A small network was shown many inputs. Here are its activations along a few directions, one row for each input.
Each table varies a few parts of the input and shows all the possible inputs, shuffled.
A made-up example of a description, with smaller parts first: one of 2 separate values, together with either a single point or one of 11 places around a ring or (one of 6 places along a line, together with one of 8 places around a ring).
Shared parts are said once, and a part with two or three values counts as separate values.

Rows:
r1: [-2.35 -0.94 -3.09  1.56  0.36  4.81  2.33 -0.69 -0.87  0.66 -2.73]
r2: [ 1.53  2.63  2.51  6.74  2.31 -1.72  1.04  3.51  1.16  0.47  0.42]
r3: [-2.88 -2.16 -0.54 -2.89 -2.40 -0.44  0.61 -3.08 -1.51  1.75  0.57]
r4: [ 1.23  2.21 -1.38 -1.69  7.12  3.89  2.25  1.48 -1.56 -4.99 -2.57]
r5: [ 1.29 -2.10  2.53 -0.64 -2.36 -3.48 -3.44 -1.01 -1.54  2.51  1.19]
r6: [-1.66 -1.88  1.19 -2.21 -3.72 -1.31 -2.72 -2.65  0.85 -0.74  1.41]
r7: [ 3.27  0.26  0.50  4.11  0.54  0.93  0.47  3.09  3.57 -0.01  0.99]
r8: [ 1.96  2.30  5.82  1.52 -0.67 -6.53  0.56  1.12 -0.01  1.85  2.67]
r9: [ 1.78 -0.52  3.65 -0.38 -1.80 -3.62 -1.39  2.11  1.96  1.08  4.00]
r10: [-3.30  0.15 -3.90 -5.10 -3.06 -0.93  0.57 -2.14 -1.55  1.10 -0.29]
r11: [-0.58  1.10  1.28 -6.13  4.63 -1.10 -0.58 -0.39 -2.23 -3.63  1.16]
r12: [-3.02  0.31 -6.95 -0.37  0.12  3.58  1.96 -0.01 -0.27 -0.19 -3.31]
r13: [ 0.32 -0.63 -1.58  2.00 -1.37  3.73 -0.06 -1.33  1.86 -1.64 -1.95]
r14: [ 2.41 -0.72 -0.04  3.49  0.30  2.21 -1.58 -0.01  0.15  1.77 -1.56]
Changing only one part turns r4 into r11. The same change can be made to r1. Which row results? -> r3
What do these inputs look like to the network? -> one of 2 separate values, together with either a single point or one of 6 places along a line

Rows:
r15: [-1.64 -0.87 -3.02  1.51 -0.11  3.90 -0.96 -3.24 -2.84  1.13 -3.79]
r16: [-3.64  1.38 -4.00 -3.95 -1.87  1.48 -0.50 -1.23  0.24  3.83 -2.82]
r17: [ 0.85 -2.83  4.75 -2.71 -4.36 -3.95 -1.83 -1.26  1.22 -0.26  4.59]
r18: [-1.32  3.77  2.13 -7.46  8.57 -0.48  1.45  1.05 -3.43 -4.76  0.75]
r19: [ 6.33  0.15  1.67  5.18  2.69 -1.54 -1.36  2.55  2.03 -0.89  1.81]
r20: [-3.23  1.87 -3.91  2.28  0.31  3.74  3.96  0.18  1.87 -0.82 -3.40]
r21: [ 1.98 -0.15 -5.44  2.17  2.72  6.80  1.10  1.30  0.85 -3.29 -3.66]
r22: [ 1.11 -1.77  4.65  4.20 -0.41 -3.14 -3.05  0.48 -1.48  1.96  1.46]
r23: [ 0.87  1.79  3.09  5.26 -0.25 -4.12  1.57  2.60  2.57  0.63  2.72]
r24: [ 1.14 -0.33  2.80 -0.18 -3.55 -5.95 -0.92  2.30 -0.51  3.56  2.47]
r25: [-2.46 -3.00 -2.73 -6.31 -3.75  3.26  0.55 -4.73 -0.50 -1.09 -0.13]
What do these inputs look like to the network? -> either a single point or (one of 2 separate values, together with one of 5 places along a line)
Which other rows does r21 become when the choice among 2 separate values takes its other values? List them by row number. -> r19
